A small network was trained on made-up records. Each row is its average activation on records with the value named, seen along a few directions.
Values that are neighbours, or in one group, have similar rows; names and order tell nothing.
In the rows, zero is written as 500.
Strong random noise was added to every row along 13 fixed directions; ignore it. To show where, here is one row again and again, with new noise each time:
[471 451 551 384 449 507 350 560 407 456 591 618 618 208 597 625 529 487
 497 354 550 513 511 496 491]
[489 343 515 594 534 457 824 458 664 603 559 606 508 659 480 516 643 584
 454 428 600 545 511 475 385]
[519 373 508 530 462 442 709 525 497 465 577 422 529 575 368 441 515 639
 453 583 522 462 437 582 608]
[526 565 234 577 546 511 622 384 191 204 338 624 386 514 470 478 421 464
 219 605 678 481 130 593 518]
[330 453 473 731 752 480 542 458 451 438 356 409 438 516 316 471 370 414
 392 527 582 523 402 446 692]
[608 599 233 701 596 415 510 377 456 545 334 295 587 543 552 470 285 569
 511 426 428 455 426 619 607]
[528 487 329 562 702 645 608 587 600 256 658 446 483 536 485 452 322 596
 449 390 444 602 552 317 397]
[368 588 650 631 603 542 466 475 878 527 511 612 295 680 521 471 469 495
 829 371 313 502 763 417 218]
[501 670 359 535 454 608 473 465 722 713 549 378 489 613 489 696 522 411
 322 291 182 514 479 649 423]
[557 452 545 573 608 527 613 379 381 421 435 582 492 581 623 512 689 434
 704 469 658 367 672 429 477]
[490 437 515 504 557 461 651 690 753 720 439 475 539 486 526 399 554 499
 475 419 434 700 568 219 443]
[436 275 616 412 545 668 569 519 649 686 675 564 497 545 449 670 667 495
 216 387 596 696 488 388 437]
[497 327 511 366 432 415 614 522 320 486 538 659 612 405 533 417 627 574
 241 562 736 526 359 428 562]
[734 661 309 561 295 427 629 385 453 439 502 373 498 676 600 423 476 685
 628 570 354 314 489 732 458]
[427 197 844 341 360 407 458 305 625 787 814 543 557 849 513 218 642 879
 303 697 676 439 711 421 523]


U, 13 values:
u7: [548 488 473 585 345 412 597 242 289 477 666 763 573 439 742 554 647 607
 371 548 910 520 516 376 293]
u4: [380 399 407 585 564 370 666 389 499 728 561 633 722 497 584 542 674 498
 172 301 696 493 462 439 501]
u8: [555 728 250 349 482 359 358 510 271 372 412 527 643 429 623 256 304 462
 396 575 425 402 402 518 528]
u5: [662 472 580 287 274 666 310 465 459 630 514 418 418 520 575 617 599 509
 422 601 500 608 432 530 530]
u11: [621 400 520 265 447 664 508 629 466 329 618 541 495 435 434 579 532 581
 527 587 538 506 454 544 465]
u9: [455 497 575 626 415 288 581 434 653 661 500 581 484 587 570 340 476 672
 607 568 575 550 561 359 377]
u1: [337 529 598 303 571 534 723 804 553 113 572 691 400 629 323 182 691 352
 440 640 391 347 596 297 464]
u12: [475 334 616 392 517 690 474 559 565 345 852 435 513 530 365 593 506 614
 436 456 453 458 604 567 523]
u6: [278 556 509 667 634 258 389 562 420 514 370 660 677 138 558 578 390 268
 544 356 670 511 562 430 500]
u10: [659 474 510 316 474 632 327 382 505 505 426 610 360 643 564 548 353 546
 682 576 511 615 419 696 292]
u2: [769 704 265 417 355 620 505 567 476 404 330 662 376 455 778 531 501 485
 489 455 482 633 351 444 161]
u13: [492 358 648 331 623 563 262 443 348 486 643 453 622 456 504 503 516 502
 548 525 593 463 651 448 688]
u3: [378 585 466 506 356 426 487 283 370 506 687 696 526 557 531 545 574 471
 142 565 683 420 370 584 398]
The values of U form a line.
- List every value one step from u12, in the order listed. => u4, u2
- List every value one step from u9, in the order listed. => u5, u13
- List every value one step from u10, in the order listed. => u8, u6
- List every value one step from u11, in the order listed. => u1

Y, 13 values:
y10: [416 617 577 664 378 324 409 482 490 612 442 225 520 565 378 344 357 564
 537 689 383 326 582 647 733]
y5: [398 797 384 464 503 448 266 388 502 613 285 683 466 520 630 458 475 262
 359 436 395 453 453 521 363]
y7: [359 632 425 651 453 402 378 360 517 695 485 408 488 537 448 480 350 503
 111 596 537 586 356 469 565]
y11: [538 351 753 274 546 662 440 459 401 483 546 469 442 710 415 491 673 440
 639 687 543 371 666 551 619]
y1: [702 531 411 709 439 576 536 435 483 487 359 193 348 590 443 575 335 621
 682 601 443 555 371 677 573]
y3: [554 489 350 381 656 676 451 562 487 259 566 519 527 407 461 675 388 464
 659 265 321 472 450 670 472]
y4: [469 650 387 479 299 404 363 463 397 489 386 656 516 263 582 646 457 465
 396 390 451 447 236 767 439]
y9: [440 331 522 588 596 389 571 646 482 397 497 521 622 256 438 476 445 587
 526 481 684 547 461 386 607]
y12: [580 605 407 375 578 553 440 526 337 259 315 702 394 427 603 488 472 356
 689 466 483 498 440 501 390]
y2: [550 554 452 589 430 481 391 423 161 393 420 335 433 369 473 499 421 462
 412 746 664 517 345 476 723]
y6: [529 620 476 756 276 493 610 410 468 592 531 354 458 495 495 693 677 475
 397 512 500 430 457 631 520]
y13: [507 410 617 588 576 583 503 381 405 682 436 406 466 535 500 654 662 337
 469 558 694 567 548 403 624]
y8: [515 448 517 616 425 536 773 458 521 530 565 535 482 517 487 688 763 447
 465 428 569 503 470 516 447]
The values of Y form a line.
- A walk along Y starts at y9 and steps to its neighbour y6. Put y5, y1, y12, y2 in the order it reaches them. => y1, y12, y2, y5
- List every value one step from y7, in the order listed. => y11, y13
